These are the activations of a small neural network, seen along a few directions. Each row is one input.
Each table varies a few parts of the input and shows all the possible inputs, shuffled.
A made-up example of a description, with smaller parts first: one of 6 places along a line, together with either a single point or one of 11 places along a line or (one of 2 separate values, together with one of 8 places around a ring).
Shared parts are said once, and a part with two or three values counts as separate values.
(in the rows, 128 means zero)

Other details of the inputs shift rows strongly along two fixed directions, in all tables alike. That doesn't count.
These rows show it; all are for the same input, with only those details redrawn:
[123 120 107 170 109 162 120 107  73 145  78 124 116 107 151]
[119 121 111 158 109 156 126 107  76 138  87 121 119 113 142]
[174 165 168 159 239  84 151 162 156 119 143 141  98 159 108]
[ 74 110 127  81  52 154 158  94  70  90 120 100 144 146  99]
[132 121 101 190 121 164 110 109  73 158  68 128 110  97 161]
[ 68 119 155  38  65 126 186 104  94  57 159  93 152 180  63]

Rows:
R1: [159 159 183 163 208  51 134 180 168 118 149 157  89 147 129]
R2: [152 113  67 186  95 172  81  92 101 193  81 155 126  41 213]
R3: [175 169 161 170 233  80 137 164 164 115 160 130  84 167 120]
R4: [141 130 181  91 191  76 151 169 217 123 171 138 103 147 130]
R5: [121 103  80 184 106 192  74 111 114 200  60 139  97  39 226]
R6: [ 66 122 158  42  58 123 179 112  93  55 173  83 144 173  69]
R7: [147 139  79 192 127 185  93 133 129 170  89 121 143  98 141]
R8: [153 137 172 102 227  71 146 188 213 141 170 140  99 151 130]
R9: [ 68 114  99  89  34 160 120 127 114 127 122 115 180 137  98]
R10: [188 177 135 162 244 114 136 173 207 137 140 142 139 160  90]
R11: [172 170 155 168 213  83 115 185 217 144 150 159 131 149 107]
R12: [100 104 131  17  67 138 156  91 125  65 170  99 192 166  47]
R13: [ 95 101 145  43  46 112 126 108 133  84 166 118 180 145  83]
R14: [171 141 157  92 193  61 153 163 189 130 191 152 135 152 117]
R15: [156 131 158 100 216 118 160 148 198 130 156 125 109 150 118]
R16: [165 110 104 169 114 129 101 116 135 179 108 158 128  76 193]
R17: [138 115  82 224 113 184  90 101  56 183  40 133 105  72 189]
R18: [113 134 100 189 102 146  88 114  87 144  86 142  95  96 184]
R19: [ 69  93 141  19  60 161 172 107 137  88 170  77 143 149  99]
R20: [171 119  95 164 139 156  84 115 121 157 111 124 141  91 138]
R21: [ 67 118 147  43  63 127 179  97 101  53 164  93 147 197  69]
R22: [170 161 160 100 201  74 117 152 191 102 181 148 141 144  90]
R23: [109  94 104  52  50 165 164  74 106 108 147 110 173 129 113]
R24: [129 150  85 186 120 168  81 133 137 168  87 145 141  87 151]
R25: [ 55 109 156  58  28 103 154 113 106  61 159 111 135 176 100]
R26: [ 58 100 128  96  38 128 135 122  67 110 121 117 137 132 123]
R27: [125 142 116 194 131 134  94 129  92 151  87 147  95  82 178]
R28: [154 107  85 143 100 166 120  94 110 162 121 122 137  83 164]
R29: [154 158 163 160 215  54 128 181 162 126 155 153  87 169 127]
R30: [186 146 154 130 220  64 106 175 187 138 167 156 137 144 103]
Q: Changing only one part turns R26 into R17. The same change can be made to R14. Which row results?
A: R23
Q: What is each input in this table made of?
A: one of 5 places along a line, together with either one of 2 separate values or one of 4 places along a line
Q: Which other rows does R10 become when the place on the line of 4 takes its other values? List them by row number.
A: R12, R15, R23
Q: Which other rows does R3 become when the choice among 2 separate values takes its other values? List them by row number.
A: R6

Rows:
R31: [128 115 113 120 113 145 114 125 144 147 130 127 132 106 149]
R32: [192 150 133 182 216  91  99 164 182 171 137 164 107 105 163]
R33: [108 123 135 144 108 115 119 128  98 126 111 136 109 121 149]
R34: [ 88  95 113  90  39 144 113 104 108 130 123 126 151 103 143]
R35: [160 128 110 210 162 140 106 127  92 168  77 138  96 107 167]
R36: [117 124 126 145 121 142 141 122 102 133 106 123 114 131 137]
R37: [113 140 160 111 136  86 151 146 131  98 153 131 123 169 102]
R38: [117 149 150 116 141 112 145 139 142  93 148 119 122 159  99]
R39: [108 105  98  96  55 169 124  85 101 118 125 111 163 114 120]
R40: [138 107 103 131 107 153 116 106 113 149 118 124 135  99 151]
R41: [ 93  92 100  93  46 169 120 106 118 139 117 113 157 112 137]
R42: [124 156 180  95 169  61 162 159 153  80 183 133 113 178  92]
R43: [114 152 183  72 168  74 175 157 164  71 190 115 113 189  79]
R44: [193 158 128 181 223 112  99 159 197 164 135 155 114 112 147]
R45: [126 116  96 134 102 162  98 125 132 153 109 127 152 104 135]
R46: [137 107 120 122 117 137 120 114 125 142 123 128 131 106 144]
R47: [128 123 106 129 101 136 101 129 132 144 121 139 157 112 125]
R48: [120 164 181  84 159  64 166 155 161  63 189 129 129 191  68]
R49: [133 129 110 132 104 133 104 121 139 139 129 141 148 108 136]
R50: [108  90 100  97  54 165 129  94  97 133 116 112 159 115 130]
R51: [132 117 113 114 120 148 131 115 134 143 130 125 135 107 145]
R52: [114 137 156 111 144 104 153 146 140 104 147 120 117 166 104]
R53: [129 110 118 115 116 144 126 118 136 146 120 128 131 103 150]
R54: [120 147 150 115 150 118 154 139 129 102 140 118 130 161  88]
R55: [133 122  97 133 106 166 116 104 127 146 113 126 145  99 143]
R56: [207 152 123 189 234 114 102 156 169 167 122 152 122 116 135]
R57: [158 133 111 207 165 137 106 124  91 163  86 137  88 101 174]
R58: [ 88  97 117  54  53 157 155 102 123 112 142 105 165 135 108]
R59: [129 136 121 153 122 140 127 110  91 117 110 121 120 130 127]
R60: [122 133 163 104 150  95 157 131 119  92 149 121 109 161 105]
R61: [115 125 136 137 129 132 139 123 105 126 111 127 103 125 143]
R62: [128 144 150 115 151 110 150 134 118  95 142 117 132 167  83]
R63: [ 82  99 120  59  35 135 137 110 120 109 147 117 171 136 109]
R64: [132 118  95 133 109 168 113 115 123 153 105 126 153 102 135]
R65: [140 129 118 201 156 136  97 137 110 167  80 141  84  95 183]
R66: [119 137 122 149 120 149 134 115 102 122 109 123 118 125 132]
R67: [116 128 126 141 122 141 139 119  99 128 113 121 106 122 144]
R68: [112 133 120 149 117 143 117 133 108 129 105 119 128 131 119]
R69: [117 160 178  87 160  68 161 161 154  71 180 127 137 191  58]
R70: [185 142 138 171 219 103 102 164 191 171 129 156 100 105 163]
Q: Changing only one part turns R48 into R49. The same change can be made to R35. Which row results?
A: R50
Q: What is each input in this table made of?
A: one of 2 separate values, together with one of 4 places along a line, together with one of 5 places along a line
Q: Which other rows does R65 become when the place on the line of 4 takes its other values? List them by row number.
A: R33, R60, R61
Q: Which other rows does R43 become when the place on the line of 5 takes its other values? List them by row number.
A: R38, R52, R65, R68
